These are the activations of a small network on made-up records, seen along a few directions, one row for each record.
After each row come some of the record's fields: VUV, DUSOS, ZADI, GEG, NUZEZ.
Other fields move the rows too, some of them a lot.
(in the rows, 500 means zero)
Strong random noise was added to every row along 5 fixed directions; ignore it. To show where, here is one row again and again, with new noise each time:
[364 503 400 864 488 335 272 516 527 502 492 537 633 575 663 456 592 550
 605 311 350 407 189 547 391 588]
[538 444 462 641 481 316 401 491 571 420 507 485 565 694 624 313 669 568
 644 489 294 434 331 430 432 560]
[575 488 403 494 433 665 532 439 569 604 343 559 515 682 611 798 267 575
 468 462 573 583 480 452 592 437]
[581 361 578 430 481 478 594 538 646 478 404 521 501 575 507 284 578 494
 486 652 464 626 522 450 482 610]
[476 464 505 550 496 636 522 528 547 616 377 553 541 448 499 628 352 489
 430 510 604 683 524 602 532 530]
[478 468 417 652 431 485 411 479 590 515 421 579 571 626 650 567 459 561
 493 422 493 482 319 462 475 546]
[520 476 544 595 679 477 551 564 429 660 402 318 519 568 403 446 533 472
 773 485 204 701 597 668 527 484]

[247 613 562 731 599 329 332 577 442 382 619 604 619 118 489 256 613 353
 412 449 439 509 265 770 286 576]	{VUV: dimor, DUSOS: dib, ZADI: sazol, GEG: lusan, NUZEZ: kub}
[519 413 494 513 436 602 372 494 521 549 567 493 532 447 492 602 510 550
 375 514 674 458 468 397 558 634]	{VUV: dimor, DUSOS: led, ZADI: nopob, GEG: lusan, NUZEZ: kovu}
[466 506 407 443 323 634 536 515 597 502 449 607 491 478 530 589 295 598
 312 493 790 581 503 499 693 533]	{VUV: dimor, DUSOS: dib, ZADI: nopob, GEG: lusan, NUZEZ: vozo}
[545 612 317 698 349 211 339 450 551 366 591 548 477 729 644 197 635 666
 682 438 362 422 430 555 553 471]	{VUV: dimor, DUSOS: dib, ZADI: nopob, GEG: mibo, NUZEZ: vozo}
[598 446 615 390 606 635 596 569 474 628 497 284 465 448 305 478 536 546
 555 611 534 692 799 545 717 601]	{VUV: dimor, DUSOS: led, ZADI: nopob, GEG: lusan, NUZEZ: vozo}
[602 462 533 263 368 543 656 507 678 437 416 559 407 515 469 297 422 488
 324 625 598 636 624 495 591 514]	{VUV: dimor, DUSOS: dib, ZADI: nopob, GEG: mibo, NUZEZ: vozo}
[600 651 467 550 507 423 228 445 252 267 844 442 621 354 557 558 589 570
 509 610 558 321 535 513 518 370]	{VUV: dimor, DUSOS: led, ZADI: sazol, GEG: lusan, NUZEZ: kovu}
[561 458 556 393 653 405 672 576 496 557 421 375 477 598 406 296 536 476
 701 513 177 631 577 589 551 528]	{VUV: dimor, DUSOS: dib, ZADI: sazol, GEG: lusan, NUZEZ: kub}
[344 400 519 614 663 570 645 604 460 804 192 380 468 500 420 578 498 410
 684 289 224 519 417 587 518 675]	{VUV: pob, DUSOS: led, ZADI: sazol, GEG: mibo, NUZEZ: kovu}
[356 441 434 775 479 305 364 574 590 527 408 515 551 535 584 244 606 447
 612 407 362 406 318 493 450 627]	{VUV: pob, DUSOS: dib, ZADI: nopob, GEG: mibo, NUZEZ: kovu}
[615 387 490 411 429 531 606 510 654 546 434 402 430 743 480 371 531 622
 580 501 454 542 530 309 599 609]	{VUV: dimor, DUSOS: dib, ZADI: nopob, GEG: lusan, NUZEZ: vozo}
[344 541 440 809 394 283 181 513 490 321 613 626 616 313 574 197 702 533
 500 406 479 373 323 613 355 591]	{VUV: dimor, DUSOS: dib, ZADI: sazol, GEG: mibo, NUZEZ: kovu}
[455 538 455 522 434 510 430 496 523 541 473 553 521 329 437 395 391 410
 372 630 633 663 642 628 462 430]	{VUV: dimor, DUSOS: dib, ZADI: nopob, GEG: mibo, NUZEZ: kovu}
[323 551 542 516 486 543 509 533 473 546 463 588 573 361 493 569 457 417
 358 330 619 509 337 595 501 570]	{VUV: pob, DUSOS: led, ZADI: nopob, GEG: lusan, NUZEZ: vozo}
[369 538 410 601 536 522 466 475 495 563 425 557 586 454 532 629 354 300
 413 529 555 550 445 620 405 336]	{VUV: pob, DUSOS: dib, ZADI: nopob, GEG: mibo, NUZEZ: kub}
[622 460 530 314 484 359 600 491 637 254 584 566 468 538 581 122 676 471
 491 721 444 463 428 385 425 557]	{VUV: dimor, DUSOS: dib, ZADI: sazol, GEG: lusan, NUZEZ: kub}
[668 452 558 337 414 510 568 488 543 448 532 503 470 605 530 449 522 523
 543 728 510 525 588 365 540 500]	{VUV: pob, DUSOS: dib, ZADI: sazol, GEG: lusan, NUZEZ: kovu}
[506 473 440 539 436 450 412 478 549 435 584 589 525 440 541 459 455 441
 425 569 681 593 518 596 492 469]	{VUV: dimor, DUSOS: dib, ZADI: nopob, GEG: mibo, NUZEZ: kub}
[442 570 504 561 596 563 447 472 351 595 611 371 574 347 372 585 513 463
 539 432 541 519 543 575 479 471]	{VUV: pob, DUSOS: led, ZADI: nopob, GEG: lusan, NUZEZ: vozo}
[413 562 455 535 539 546 423 417 468 478 531 511 530 527 620 703 444 416
 465 423 508 431 393 527 430 419]	{VUV: dimor, DUSOS: led, ZADI: nopob, GEG: mibo, NUZEZ: kub}
[424 440 474 522 368 398 486 539 643 400 454 599 485 552 651 337 583 593
 357 497 643 420 317 344 450 630]	{VUV: dimor, DUSOS: dib, ZADI: nopob, GEG: lusan, NUZEZ: vozo}
[414 439 402 583 491 540 572 489 597 678 294 589 464 659 540 534 357 541
 483 439 502 612 482 490 553 542]	{VUV: dimor, DUSOS: dib, ZADI: nopob, GEG: lusan, NUZEZ: kub}
[633 444 399 438 549 391 503 414 544 407 475 374 515 848 550 383 655 516
 679 487 272 371 489 245 449 506]	{VUV: dimor, DUSOS: led, ZADI: sazol, GEG: mibo, NUZEZ: kub}
[397 558 483 572 491 319 421 546 458 424 570 517 495 360 511 263 579 446
 591 464 385 514 440 701 529 527]	{VUV: dimor, DUSOS: dib, ZADI: nopob, GEG: mibo, NUZEZ: kovu}
[616 480 591 361 502 377 539 482 453 327 701 469 423 380 383 199 669 379
 566 782 428 569 683 528 469 461]	{VUV: pob, DUSOS: dib, ZADI: nopob, GEG: mibo, NUZEZ: kovu}
[376 502 505 449 598 491 641 600 459 614 371 505 421 517 526 552 425 435
 521 372 364 542 449 547 501 473]	{VUV: dimor, DUSOS: dib, ZADI: nopob, GEG: lusan, NUZEZ: kovu}
[416 494 517 487 601 697 562 497 412 731 352 433 495 490 443 809 376 414
 461 375 457 567 462 515 566 463]	{VUV: pob, DUSOS: led, ZADI: nopob, GEG: lusan, NUZEZ: kovu}
[528 583 520 465 570 556 481 454 307 490 605 451 523 373 503 671 448 497
 550 414 457 405 480 538 512 481]	{VUV: pob, DUSOS: led, ZADI: sazol, GEG: lusan, NUZEZ: kovu}
[466 478 529 530 526 281 454 528 569 380 539 541 481 395 478 220 654 441
 509 619 429 487 451 566 344 504]	{VUV: dimor, DUSOS: dib, ZADI: nopob, GEG: mibo, NUZEZ: kub}
[340 476 560 525 554 531 530 583 460 579 449 524 487 331 446 421 489 400
 448 458 526 639 484 602 475 581]	{VUV: dimor, DUSOS: dib, ZADI: nopob, GEG: lusan, NUZEZ: kovu}
[542 578 438 559 552 333 383 473 375 409 624 425 528 551 580 458 594 481
 605 415 258 387 327 461 425 427]	{VUV: dimor, DUSOS: dib, ZADI: sazol, GEG: lusan, NUZEZ: kovu}
[466 455 564 462 502 457 644 518 597 465 416 510 438 522 515 303 538 383
 535 496 427 456 441 456 441 567]	{VUV: pob, DUSOS: dib, ZADI: nopob, GEG: mibo, NUZEZ: vozo}
[492 551 517 496 555 624 497 571 431 642 541 480 446 515 443 685 426 578
 537 431 498 538 625 580 627 520]	{VUV: dimor, DUSOS: led, ZADI: nopob, GEG: lusan, NUZEZ: kovu}
[570 440 518 413 440 605 525 456 561 548 435 499 456 589 471 495 468 506
 458 571 481 577 546 388 499 459]	{VUV: dimor, DUSOS: dib, ZADI: nopob, GEG: lusan, NUZEZ: kovu}
[409 366 587 455 579 392 774 623 556 660 220 401 371 705 446 186 598 479
 631 426 181 629 452 494 512 691]	{VUV: dimor, DUSOS: dib, ZADI: nopob, GEG: lusan, NUZEZ: vozo}
[428 470 610 572 718 482 496 561 332 633 492 371 475 406 438 642 558 446
 608 271 346 423 432 501 457 569]	{VUV: pob, DUSOS: led, ZADI: nopob, GEG: lusan, NUZEZ: kovu}
[602 526 456 527 580 481 443 469 516 535 580 443 527 673 441 468 557 575
 689 561 382 484 588 429 498 406]	{VUV: pob, DUSOS: dib, ZADI: nopob, GEG: lusan, NUZEZ: kub}
[396 534 482 629 393 480 352 520 551 436 597 625 609 301 533 392 543 383
 326 614 786 507 443 573 312 494]	{VUV: pob, DUSOS: dib, ZADI: nopob, GEG: mibo, NUZEZ: vozo}
[460 540 480 503 600 444 500 424 412 411 591 487 509 493 478 435 575 422
 550 609 356 464 466 480 390 356]	{VUV: pob, DUSOS: dib, ZADI: nopob, GEG: lusan, NUZEZ: kub}

Here are new rows. What are their fields?
[577 578 582 502 510 591 445 505 357 472 623 433 517 438 492 687 479 607
 462 436 563 429 516 548 572 555]	{VUV: dimor, DUSOS: led, ZADI: sazol, GEG: lusan, NUZEZ: vozo}
[575 470 408 550 299 606 495 463 684 487 427 633 562 576 644 578 340 548
 338 519 752 465 439 358 592 484]	{VUV: pob, DUSOS: dib, ZADI: sazol, GEG: lusan, NUZEZ: vozo}
[430 547 319 488 347 671 624 539 646 638 193 677 445 554 626 745 197 623
 349 322 767 602 444 512 653 571]	{VUV: dimor, DUSOS: dib, ZADI: sazol, GEG: mibo, NUZEZ: vozo}
[720 537 466 374 582 538 606 372 333 455 566 355 415 719 511 708 508 573
 672 580 365 379 603 345 549 208]	{VUV: pob, DUSOS: dib, ZADI: nopob, GEG: lusan, NUZEZ: vozo}
[662 571 490 337 342 579 480 443 561 381 594 551 517 573 595 586 463 624
 329 610 747 453 551 348 567 541]	{VUV: dimor, DUSOS: led, ZADI: sazol, GEG: lusan, NUZEZ: vozo}
[540 456 574 539 476 367 371 516 436 277 736 401 553 304 330 154 771 503
 504 658 476 535 598 583 418 534]	{VUV: dimor, DUSOS: dib, ZADI: sazol, GEG: mibo, NUZEZ: vozo}
[636 502 518 428 539 456 443 442 448 474 524 389 476 607 463 346 607 528
 641 658 358 578 642 444 504 354]	{VUV: dimor, DUSOS: dib, ZADI: nopob, GEG: lusan, NUZEZ: kovu}
[676 553 519 362 516 469 521 514 438 437 581 319 429 760 484 582 512 661
 658 443 327 319 568 420 674 482]	{VUV: dimor, DUSOS: led, ZADI: nopob, GEG: mibo, NUZEZ: vozo}
[260 558 408 754 455 409 384 590 524 486 415 540 583 468 581 415 535 496
 514 239 411 470 251 666 477 578]	{VUV: dimor, DUSOS: dib, ZADI: sazol, GEG: mibo, NUZEZ: vozo}
[624 705 506 478 539 458 464 472 328 515 658 406 494 445 366 588 455 601
 729 495 461 531 759 761 684 323]	{VUV: pob, DUSOS: led, ZADI: nopob, GEG: mibo, NUZEZ: vozo}
[586 426 522 423 520 528 609 575 574 598 465 477 416 600 441 450 486 475
 532 564 403 596 653 509 590 465]	{VUV: pob, DUSOS: dib, ZADI: nopob, GEG: mibo, NUZEZ: kovu}
[336 575 493 704 557 359 386 568 472 498 496 574 579 278 492 413 505 509
 504 452 496 563 422 701 429 558]	{VUV: dimor, DUSOS: dib, ZADI: sazol, GEG: lusan, NUZEZ: kub}
[494 336 561 462 467 504 737 519 767 692 127 499 444 705 516 295 539 361
 449 487 386 580 417 373 434 642]	{VUV: pob, DUSOS: led, ZADI: nopob, GEG: mibo, NUZEZ: vozo}
[502 576 385 525 430 429 407 423 448 453 519 548 495 597 546 474 449 542
 514 449 497 483 464 426 535 438]	{VUV: dimor, DUSOS: dib, ZADI: nopob, GEG: lusan, NUZEZ: kovu}
[403 601 430 696 539 409 370 516 418 464 681 422 522 512 521 456 641 613
 626 354 356 357 404 559 549 583]	{VUV: dimor, DUSOS: led, ZADI: nopob, GEG: lusan, NUZEZ: vozo}
[530 406 530 449 401 485 461 504 677 427 444 633 473 513 571 375 558 510
 299 585 645 465 436 287 402 533]	{VUV: dimor, DUSOS: dib, ZADI: nopob, GEG: lusan, NUZEZ: kovu}
[710 570 371 468 561 574 404 316 422 546 577 379 532 786 522 779 444 607
 678 487 473 439 600 338 609 313]	{VUV: pob, DUSOS: led, ZADI: nopob, GEG: lusan, NUZEZ: kub}
[556 477 512 543 517 577 385 448 530 504 547 541 535 507 476 683 471 533
 438 548 649 483 513 388 495 435]	{VUV: pob, DUSOS: dib, ZADI: nopob, GEG: lusan, NUZEZ: kub}
[414 625 525 458 489 447 522 552 362 405 535 562 457 259 523 583 363 509
 405 401 663 540 515 750 638 474]	{VUV: dimor, DUSOS: dib, ZADI: nopob, GEG: mibo, NUZEZ: vozo}
